Each row below holds a small network's activations on one input, seen along a few directions.
Each table varies a few parts of the input and shows all the possible inputs, shuffled.
Descriptions start from the smaller parts, as in this example, which fits no table here: one of 5 places around a ring, together with either a single point or (one of 2 separate values, together with one of 4 places along a line) or one of 11 places around a ring.
Shared parts are said once, and a part with two or three values counts as separate values.

Other details of the inputs vary at random and push rows far along two fixed directions, the same in every table; ignore that.

A family of inputs:
x1: [28 17 6 -62 47 -12 -33 -4 5 -32 -11 22 30 70 -17]
x2: [88 -42 39 -36 1 13 -70 -91 -122 -40 1 5 -45 61 -60]
x3: [-46 24 -33 34 -29 -34 67 40 76 44 13 13 19 -33 57]
x4: [-16 80 -32 -95 75 31 -25 70 86 -49 -9 14 53 25 7]
x5: [-25 -3 -15 58 -47 -34 38 -21 -23 36 16 -2 -34 -29 17]
x6: [-47 -26 2 42 -29 0 27 -30 17 30 61 5 -9 -87 -8]
x7: [85 -62 57 -50 -18 39 -80 -70 -92 -44 -24 21 -43 50 -37]
x8: [15 54 -15 -88 44 -5 -23 38 40 -39 -51 -19 74 64 32]
x9: [-36 -22 -26 87 -14 25 19 8 -25 29 11 -17 -18 -80 -16]
x10: [-4 -84 28 76 -49 45 0 -87 -117 34 26 5 -85 -97 -44]
x11: [12 83 -9 -85 61 -20 -5 58 69 -29 -50 26 70 47 39]
x12: [7 51 -8 -117 78 39 -23 39 53 -45 -17 18 50 0 13]
x13: [38 -3 25 -97 50 57 -64 -20 -25 -48 -18 13 -11 -4 -19]
x14: [-44 -31 -15 88 -24 28 14 7 -21 22 14 -23 4 -73 -20]
x15: [19 47 13 -69 34 -9 -33 26 41 -34 -55 8 62 47 23]
x16: [-59 46 -34 42 0 -35 89 34 95 9 2 -9 26 -46 41]
x17: [85 -28 35 -70 11 33 -70 -44 -65 -40 -33 24 -38 52 -18]
x18: [-60 49 -47 37 0 -40 92 73 83 56 14 -23 34 -7 58]
x19: [49 12 -6 -38 51 57 -75 1 -13 -57 2 9 16 37 -61]
x20: [68 -41 39 -59 40 80 -54 -63 -117 -41 -12 25 -33 -6 -59]
x21: [94 -53 58 -39 14 24 -56 -59 -105 -30 14 3 -40 77 -56]
x22: [-54 33 -28 39 -10 -39 74 69 77 53 7 -26 27 -16 66]
x23: [18 -93 29 85 -86 -3 -3 -71 -102 35 28 4 -109 -40 -23]
x24: [-42 2 -24 61 -44 -37 66 5 4 53 19 -16 -25 -19 19]
x25: [-78 38 -31 52 -15 -36 83 38 114 10 -4 -31 50 -47 50]
x26: [47 -13 38 -68 7 9 -61 -14 -14 -33 -39 18 4 46 -15]
x27: [-25 -15 -13 58 -49 -27 39 -15 -23 47 6 -24 -42 -16 9]
x28: [-66 15 -34 36 11 2 71 25 57 42 34 -7 66 -79 18]
x29: [19 65 -18 -78 79 -6 14 31 91 -63 -24 -8 84 49 10]
x30: [47 20 -6 -44 52 68 -71 9 -26 -59 -17 18 -9 29 -52]
x31: [26 51 -6 -99 60 -20 -17 49 83 -29 -26 20 80 62 14]
x32: [-35 -5 -5 64 -40 -41 31 -20 -20 36 20 14 -38 -28 17]
x33: [-62 27 -31 45 -17 -34 72 61 78 50 5 -41 44 -5 55]
x34: [-36 -61 23 81 -76 27 -32 -62 -53 10 52 -1 -81 -66 -46]
x35: [-57 19 -44 42 -18 -52 81 65 97 47 33 -13 59 -23 51]
x36: [40 18 9 -62 43 -11 -42 -20 -21 -36 -11 18 25 69 -16]
x37: [-47 -11 -10 55 -38 15 -5 -13 7 17 36 0 -54 -66 -14]
x38: [-36 -34 14 78 -57 -23 44 3 -3 49 27 -29 -19 -21 23]
x39: [48 7 -5 -47 69 69 -50 12 -52 -50 -27 9 17 13 -45]
x40: [5 -52 36 92 -74 -37 0 -84 -68 35 37 23 -61 -38 -32]
x41: [-6 -70 3 112 -37 28 0 -53 -86 24 52 -6 -43 -72 -64]
x42: [21 66 -26 -90 56 -9 -15 42 37 -31 -53 -12 54 59 37]
x43: [-57 36 -45 52 -3 -51 91 59 89 62 37 -34 53 -2 48]
x44: [-4 72 -40 -67 76 50 -44 89 89 -57 -39 -16 87 37 -1]
x45: [50 4 6 -74 33 13 -22 23 -8 -33 -23 16 9 53 4]
x46: [-53 -36 14 38 -43 15 6 -27 1 20 33 -3 -19 -87 0]
x47: [12 63 -16 -85 64 -15 -22 41 41 -30 -51 5 48 60 35]
x48: [-59 43 -36 44 -2 -35 79 33 97 9 -9 -22 23 -48 47]
x49: [78 -4 45 -60 16 13 -78 -50 -74 -42 -47 27 -35 46 -26]
x50: [-16 -70 35 99 -89 -23 -12 -86 -93 34 25 2 -83 -35 -20]
x51: [-51 31 -35 38 -7 -59 80 72 97 43 33 -22 60 -15 53]
x52: [-9 -32 0 58 -55 -27 31 -29 5 37 40 14 -14 -27 5]
x53: [67 -40 43 -52 16 61 -106 -76 -89 -66 29 26 -54 31 -95]
x54: [37 32 0 -77 50 -1 -13 55 28 -28 -38 -10 32 54 28]
x55: [-31 -39 12 75 -62 -29 35 5 -2 40 23 -25 -21 -34 23]
x56: [69 -25 18 -21 25 79 -102 -36 -85 -57 -18 9 -60 20 -75]
x57: [35 -5 27 -64 28 8 -61 -18 -27 -44 -41 15 6 67 -18]
x58: [-16 -55 21 83 -62 -25 6 -69 -78 34 28 31 -94 -29 -26]
x59: [15 -74 25 83 -72 -20 11 -90 -102 40 49 -13 -80 -6 -48]
x60: [9 -63 32 85 -64 -8 23 -49 -87 44 42 1 -91 -21 -16]
x61: [34 46 -4 -91 60 -2 -2 67 39 -33 -30 4 46 62 28]
x62: [-50 -12 -12 64 -59 -33 50 1 8 48 9 -35 -7 -16 18]
x63: [69 -1 17 -65 40 26 -39 -6 -51 -25 -34 -14 -19 76 -14]
x64: [27 14 -1 -78 34 9 -20 49 37 -36 -38 -11 59 58 24]
x65: [38 -14 26 -80 54 74 -51 -20 -48 -47 -33 0 34 6 -29]
x66: [-68 39 -30 31 -22 -56 70 60 103 53 5 16 30 -41 55]
x67: [-85 42 -42 44 -10 -59 63 53 94 50 -5 0 28 -28 60]
x68: [-18 -27 10 51 -54 -31 15 -16 1 43 2 13 -46 -42 9]
Description of these inputs: one of 4 places along a line, together with either a single point or one of 5 places around a ring or one of 11 places around a ring.
Changing only the place on the line of 4 turns x31 into x26. The same change can be made to x21. Which row results? -> x38
Which other rows does x37 become when the place on the line of 4 takes its other values? List them by row number. -> x4, x34, x53
Which other rows does x54 become when the place on the line of 4 takes its other values? List them by row number. -> x51, x55, x61
Start at x9 and move only the place on the ring of 5, one step at a time. The first step leads to x10. Which rows follow, in order? -> x13, x37, x56

A family of inputs:
x69: [-32 15 -13 -4 14 -3 32 31 45 15 -1 -9 50 -23 26]
x70: [25 3 5 -18 20 8 -21 1 -7 -27 -8 -6 7 38 -18]
x71: [25 3 19 -46 17 -6 -12 -15 -11 -15 -14 19 4 22 4]
x72: [-29 -7 -13 48 -21 -3 19 -17 7 19 34 8 -13 -47 -12]
x73: [26 -46 24 31 -34 7 -14 -57 -91 11 4 -4 -69 -1 -25]
x74: [21 7 4 -23 16 0 -24 -3 -11 -20 -7 -4 5 46 -14]
x75: [19 6 17 -35 6 -10 -29 -14 4 -26 -12 12 0 34 -4]
x76: [-23 -23 9 64 -60 -29 12 -27 -13 31 8 9 -45 -35 10]
x77: [23 8 1 -22 14 4 -25 7 -18 -12 -24 0 -1 40 -6]
x78: [17 -60 32 30 -39 28 -21 -60 -84 2 2 -5 -57 -28 -27]
x79: [-21 24 -10 -17 -3 -26 23 34 60 13 1 6 19 2 37]
x80: [12 -7 14 -23 10 18 -32 -7 -4 -27 -7 -7 15 16 -17]
x81: [-22 25 -19 1 14 -22 38 29 31 22 3 -6 33 2 26]
x82: [-33 20 -19 7 1 -3 13 43 51 8 -15 -14 41 -17 27]
x83: [17 -20 15 -26 2 27 -25 0 -15 -13 0 -4 0 6 -11]
x84: [-17 -29 0 72 -42 -8 36 -20 -32 34 13 -15 -44 -39 2]
x85: [-20 -11 -11 48 -29 -25 31 -11 -2 30 29 -5 -6 -13 1]
x86: [24 3 14 -39 8 -10 -17 -19 2 -18 -5 17 7 26 -3]
x87: [31 -2 4 -18 19 7 -11 -7 -14 -18 1 -2 11 28 -18]
x88: [28 1 5 -35 16 8 -19 10 -14 -8 -3 -1 -4 41 -5]
x89: [-31 -9 -7 46 -15 0 27 -14 -7 25 26 10 -19 -57 -6]
x90: [-36 -3 -10 55 -24 -3 10 -12 10 13 27 3 -21 -42 -13]
x91: [-33 39 -28 -6 21 5 24 35 47 4 -9 -3 22 -30 24]
x92: [-18 26 -25 18 5 -12 22 44 40 9 -13 -13 26 1 23]
x93: [21 -7 10 -35 17 18 -25 -10 -6 -23 -3 -3 26 13 -16]
x94: [19 6 2 -36 25 29 -30 6 -5 -22 2 12 -8 6 -16]
x95: [-30 11 -20 35 -10 3 5 12 17 10 3 5 -9 -37 3]
x96: [32 0 7 -28 30 11 -4 0 -22 -15 -9 0 11 25 -9]
x97: [-26 32 -13 -16 2 -27 32 27 52 11 -20 -1 22 -7 45]
x98: [32 -4 6 -29 19 16 -15 13 -11 -15 -3 -3 -2 33 -9]
Describe the family of inputs behind these rows. -> one of 5 places along a line, together with either a single point or one of 5 places around a ring
Changing only the place on the line of 5 turns x74 into x70. The same change can be made to x73. Which row results? -> x84
Start at x72 and move only the place on the ring of 5, one step at a time. The first step leads to x89. Which rows follow, in order? -> x91, x95, x90
List by row number the other rows that have the place on the line of 5 in common with x93. -> x69, x78, x80, x82, x83
Start at x86 and move only the place on the ring of 5, one step at a time. The first step leads to x75. Which rows follow, in order? -> x76, x97, x71

A family of inputs:
x99: [20 2 26 -61 46 27 -25 -15 18 -49 -2 15 41 2 -25]
x100: [-31 15 -35 55 -14 -30 49 49 69 25 37 -33 22 25 10]
x101: [-70 23 -44 50 -8 9 21 31 39 17 -6 -21 32 -43 19]
x102: [-5 20 7 -6 4 -30 25 -4 -11 16 -15 8 -32 6 26]
x103: [-49 6 -3 14 -22 -35 45 39 33 57 -1 8 7 -14 57]
x104: [-10 13 0 5 -30 -33 -22 -23 20 3 -13 17 5 -1 8]
x105: [33 -3 21 -71 11 -6 -18 -38 12 -33 -10 14 26 27 9]
x106: [-3 -68 27 49 -40 40 -3 -72 -86 11 31 -24 -49 -63 -43]
x107: [43 19 -16 -26 47 -1 3 -1 -20 -21 7 1 13 75 -34]
x108: [10 17 12 -27 33 19 -57 -8 8 -47 -20 27 24 11 -28]
x109: [-49 23 -7 38 -10 -7 17 33 86 11 29 1 4 -49 3]
x110: [18 29 -19 -47 54 42 -22 2 -26 -34 -8 -2 0 4 -15]
x111: [23 29 3 -44 54 17 -28 -10 2 -46 3 36 2 1 -26]
x112: [12 11 18 -43 13 -13 -34 0 -21 -26 -56 7 3 51 13]
x113: [36 12 -3 -8 28 -6 -35 4 -15 -22 -10 -13 36 76 -30]
x114: [-30 35 -44 38 5 -11 72 47 34 32 -16 -9 8 -37 44]
x115: [43 -9 -2 -50 32 29 -23 35 -29 -6 -36 2 14 19 5]
x116: [9 7 -8 -60 47 48 -40 27 -14 -8 -9 -3 26 3 -16]
x117: [-29 12 -27 46 -21 -3 45 58 51 23 -12 -31 -2 -30 39]
x118: [27 -76 34 56 -51 17 16 -57 -93 17 3 -20 -55 -48 -18]
x119: [-39 20 -21 19 -43 -40 25 16 82 15 19 2 -3 -20 35]
x120: [29 13 8 -80 5 -1 -35 0 9 -13 -7 39 22 34 8]
x121: [4 -61 43 51 -73 -11 -7 -52 -70 11 11 -2 -106 -5 -8]
x122: [37 10 -3 -24 26 21 -35 19 -25 -26 -62 -10 16 27 5]
x123: [25 -77 30 74 -46 -8 16 -75 -83 19 56 -22 -34 4 -49]
x124: [-4 -57 15 62 -50 43 -26 -47 -69 5 32 -21 -89 -44 -42]
x125: [-37 38 -33 16 -15 -53 46 -1 59 26 17 20 1 -31 36]
x126: [47 2 4 -35 28 6 -22 23 -20 0 20 1 34 70 -24]
x127: [-54 8 -16 26 -1 -9 21 35 61 30 34 27 31 -58 9]
x128: [-8 -13 32 -15 -9 -21 29 -14 -2 13 -15 -12 1 4 31]
Describe the family of inputs behind these rows. -> one of 5 separate values, together with either a single point or one of 5 places around a ring
Changing only the choice among 5 separate values turns x111 into x99. The same change can be made to x107. Which row results? -> x123
List by row number the other rows that have the choice among 5 separate values in common with x112. -> x101, x104, x108, x113, x122
Which other rows does x118 become when the choice among 5 separate values takes its other values? List them by row number. -> x114, x115, x117, x122
